These are the activations of a small network on made-up records, seen along a few directions, one row for each record.
Each row is followed by the record's values for the fields E, U, M, K, Y, C.
A field that a record lacks is left out.
Other fields move the rows too, some of them a lot.
In the rows, zero is written as 500.
Random noise pushes rows far along 3 fixed directions. That doesn't count. These rows show it; they differ only by the noise:
[420 436 468 463 583 534 364 332 394 475 486 516 573 484 519 437]
[423 554 690 489 353 522 471 551 252 644 510 404 657 367 524 651]
[553 666 531 600 612 390 719 654 442 683 398 701 635 381 606 464]
[270 677 704 505 740 499 373 206 502 455 284 654 674 515 814 436]
[502 483 488 505 492 492 507 528 345 593 514 513 590 411 475 503]

[483 149 239 387 417 561 247 352 307 428 686 390 398 470 199 438]	(E e2; M m2; Y y2; C c3)
[337 642 727 480 404 441 520 527 397 619 450 432 685 398 556 716]	(E e2; M m2; K k3; Y y1; C c3)
[461 488 156 615 829 313 341 505 769 359 390 727 436 675 451 193]	(E e1; M m2; Y y2; C c3)
[570 470 613 421 422 607 424 361 510 393 502 362 421 537 543 587]	(E e2; M m3; Y y1; C c2)
[251 693 908 511 272 603 297 422 400 523 377 305 657 544 707 725]	(E e3; U u1; M m2; Y y2; C c2)
[570 788 619 613 472 341 772 881 440 756 386 633 592 397 524 643]	(E e2; M m3; Y y1; C c2)
[399 510 428 639 382 351 236 751 484 525 530 396 542 656 353 562]	(E e3; U u2; M m2; Y y2; C c2)
[413 764 644 651 399 445 541 725 536 545 381 493 624 577 590 650]	(E e3; U u1; M m3; Y y1; C c2)
[480 344 231 486 631 450 395 377 436 459 550 611 448 499 325 319]	(E e2; M m2; Y y2; C c3)
[447 690 778 537 323 526 585 599 400 661 523 388 550 402 608 646]	(E e1; M m4; K k1; Y y2; C c3)
[506 505 643 479 411 467 625 630 290 621 550 416 664 358 443 656]	(E e2; M m2; K k2; Y y1; C c2)
[482 458 329 510 674 430 505 493 573 447 431 721 477 525 545 340]	(E e3; U u2; M m2; Y y2; C c2)
[364 263 370 394 427 613 182 239 460 337 584 200 411 620 377 543]	(E e2; M m2; K k1; Y y1; C c2)
[514 366 237 495 571 412 621 670 314 595 559 515 563 417 265 430]	(E e2; M m2; K k1; Y y1; C c2)
[563 338 174 551 516 389 419 634 552 470 554 573 399 601 329 372]	(E e3; U u2; M m2; Y y2; C c2)
[498 581 575 489 475 506 506 554 602 543 452 531 500 546 596 445]	(E e3; U u2; M m4; K k1; Y y2; C c2)
[448 467 338 534 767 395 562 457 653 487 460 796 504 571 477 337]	(E e3; U u2; M m2; K k3; Y y1; C c3)
[591 426 284 530 527 461 590 599 536 526 606 516 416 542 465 421]	(E e3; U u2; M m4; K k1; Y y2; C c2)
[659 563 478 528 599 556 635 507 754 453 443 494 339 586 625 412]	(E e2; M m2; K k1; Y y1; C c2)
[447 505 514 573 439 525 351 577 630 513 513 366 508 581 480 483]	(E e1; M m4; K k1; Y y2; C c3)
[718 403 248 510 575 550 558 570 721 414 565 519 348 567 390 387]	(E e1; M m2; K k2; Y y1; C c3)
[436 460 524 437 612 534 438 298 493 516 487 580 508 455 572 446]	(E e2; M m4; K k3; Y y2; C c3)
[282 604 707 441 463 479 385 420 475 508 466 446 616 459 538 638]	(E e1; M m2; K k3; Y y1; C c5)
[519 679 455 549 698 434 436 385 796 337 294 597 431 710 708 402]	(E e2; M m3; Y y1; C c2)
[632 438 448 518 503 459 557 551 439 489 564 460 485 507 401 536]	(E e2; M m3; Y y1; C c2)
[697 445 412 547 467 446 786 738 387 589 609 577 474 322 322 534]	(E e1; M m3; Y y1; C c3)
[881 279 150 558 472 495 722 684 607 564 655 537 345 500 296 314]	(E e3; U u2; M m4; K k2; Y y2; C c2)
[721 715 672 529 324 549 794 720 595 661 453 451 483 454 564 636]	(E e2; M m2; K k2; Y y1; C c2)
[576 302 223 464 444 493 419 635 430 505 648 444 472 477 197 382]	(E e1; M m4; K k2; Y y2; C c3)
[331 524 623 405 551 591 343 259 571 440 450 443 472 569 738 491]	(E e3; U u2; M m4; K k1; Y y2; C c2)
[650 638 486 533 850 528 845 284 869 402 371 799 368 511 772 243]	(E e1; M m2; K k1; Y y1; C c3)
[866 686 391 629 443 433 932 897 882 578 448 552 265 576 583 421]	(E e3; U u2; M m2; K k1; Y y1; C c2)
[448 776 699 678 495 372 708 840 606 709 400 525 614 436 589 642]	(E e1; M m2; K k1; Y y1; C c3)
[422 512 447 528 602 431 401 444 533 436 399 535 529 573 507 489]	(E e2; M m3; Y y1; C c2)
[557 383 445 390 489 580 383 329 450 395 558 422 411 562 396 495]	(E e2; M m3; Y y1; C c2)
[320 709 808 518 506 457 385 503 570 466 336 525 592 552 743 518]	(E e3; U u2; M m2; Y y2; C c2)
[569 159 241 330 359 567 323 437 373 434 700 377 349 518 234 410]	(E e3; U u2; M m2; Y y2; C c2)
[315 530 731 452 263 551 243 369 508 455 469 172 504 576 643 649]	(E e2; M m4; K k1; Y y2; C c2)
[597 393 388 458 471 509 466 485 559 429 493 457 389 526 415 484]	(E e2; M m3; Y y1; C c2)
[376 603 381 552 856 358 733 501 524 533 382 850 620 407 502 313]	(E e1; M m2; K k1; Y y1; C c3)
[561 471 633 405 459 620 616 455 489 526 531 516 516 453 577 592]	(E e3; U u2; M m2; K k2; Y y1; C c2)
[593 573 498 578 518 436 674 656 480 632 431 584 507 368 567 504]	(E e2; M m2; Y y2; C c2)
[582 449 375 575 510 429 443 506 584 470 480 479 493 586 436 393]	(E e2; M m2; Y y2; C c2)
[524 519 394 536 491 418 447 639 498 471 543 503 469 613 422 536]	(E e3; U u2; M m3; Y y1; C c2)
[584 292 188 517 651 439 580 560 448 449 591 643 440 411 249 372]	(E e1; M m3; Y y1; C c3)

Which values does each new row have?
[494 568 594 480 514 506 661 423 349 575 459 632 559 312 616 520]	(E e2; M m2; Y y2; C c3)
[633 532 373 486 729 544 611 387 697 434 439 733 479 484 601 253]	(E e1; M m4; K k2; Y y2; C c3)
[364 651 564 656 681 457 404 349 723 388 283 692 565 682 760 363]	(E e3; U u1; M m2; Y y2; C c2)
[613 595 596 474 643 503 786 415 514 546 478 644 508 377 626 501]	(E e2; M m2; K k3; Y y1; C c3)
[453 785 684 602 640 362 754 607 545 628 427 703 655 470 711 587]	(E e3; U u2; M m2; K k3; Y y1; C c3)
[603 289 587 369 276 721 813 458 249 615 651 440 549 235 360 613]	(E e3; U u1; M m2; K k2; Y y1; C c2)
[520 608 567 464 427 555 481 527 575 397 461 466 477 577 595 561]	(E e3; U u2; M m3; Y y1; C c2)
[409 435 500 444 581 519 389 343 480 409 431 508 500 494 517 505]	(E e2; M m3; Y y1; C c2)
[301 598 533 485 732 555 295 217 691 333 330 535 448 686 711 439]	(E e2; M m2; K k1; Y y1; C c2)
[604 496 206 629 627 336 546 732 583 524 506 664 440 518 325 297]	(E e1; M m2; Y y2; C c3)
[570 533 357 519 683 391 767 556 506 647 487 741 526 392 429 427]	(E e2; M m2; K k3; Y y1; C c3)
[591 703 583 570 404 514 663 765 593 557 479 411 455 470 509 555]	(E e1; M m2; K k1; Y y1; C c3)
[315 581 703 442 392 581 189 347 442 454 449 288 623 560 620 618]	(E e2; M m4; K k2; Y y2; C c2)
[475 469 400 517 639 449 699 590 287 626 533 591 617 366 417 520]	(E e2; M m2; K k1; Y y1; C c2)
[489 565 506 532 533 442 441 476 571 479 408 530 478 552 535 412]	(E e2; M m2; Y y2; C c2)
[615 635 688 541 289 512 561 702 450 617 492 344 474 435 568 645]	(E e2; M m2; Y y2; C c2)
[449 472 498 511 682 483 551 405 443 422 486 637 538 411 496 464]	(E e1; M m3; Y y1; C c3)
[403 760 628 632 532 393 394 614 637 505 355 539 552 583 648 503]	(E e1; M m2; Y y2; C c3)
[548 446 380 504 413 497 383 636 501 448 569 390 417 538 337 562]	(E e1; M m3; Y y1; C c3)
[393 702 828 516 393 498 398 523 500 494 433 393 563 530 619 708]	(E e1; M m3; Y y1; C c3)
[528 619 420 650 632 377 547 601 622 562 380 638 532 552 571 415]	(E e2; M m2; Y y2; C c2)
[583 557 532 591 299 421 581 879 421 702 581 428 657 457 432 626]	(E e3; U u2; M m4; K k2; Y y2; C c2)
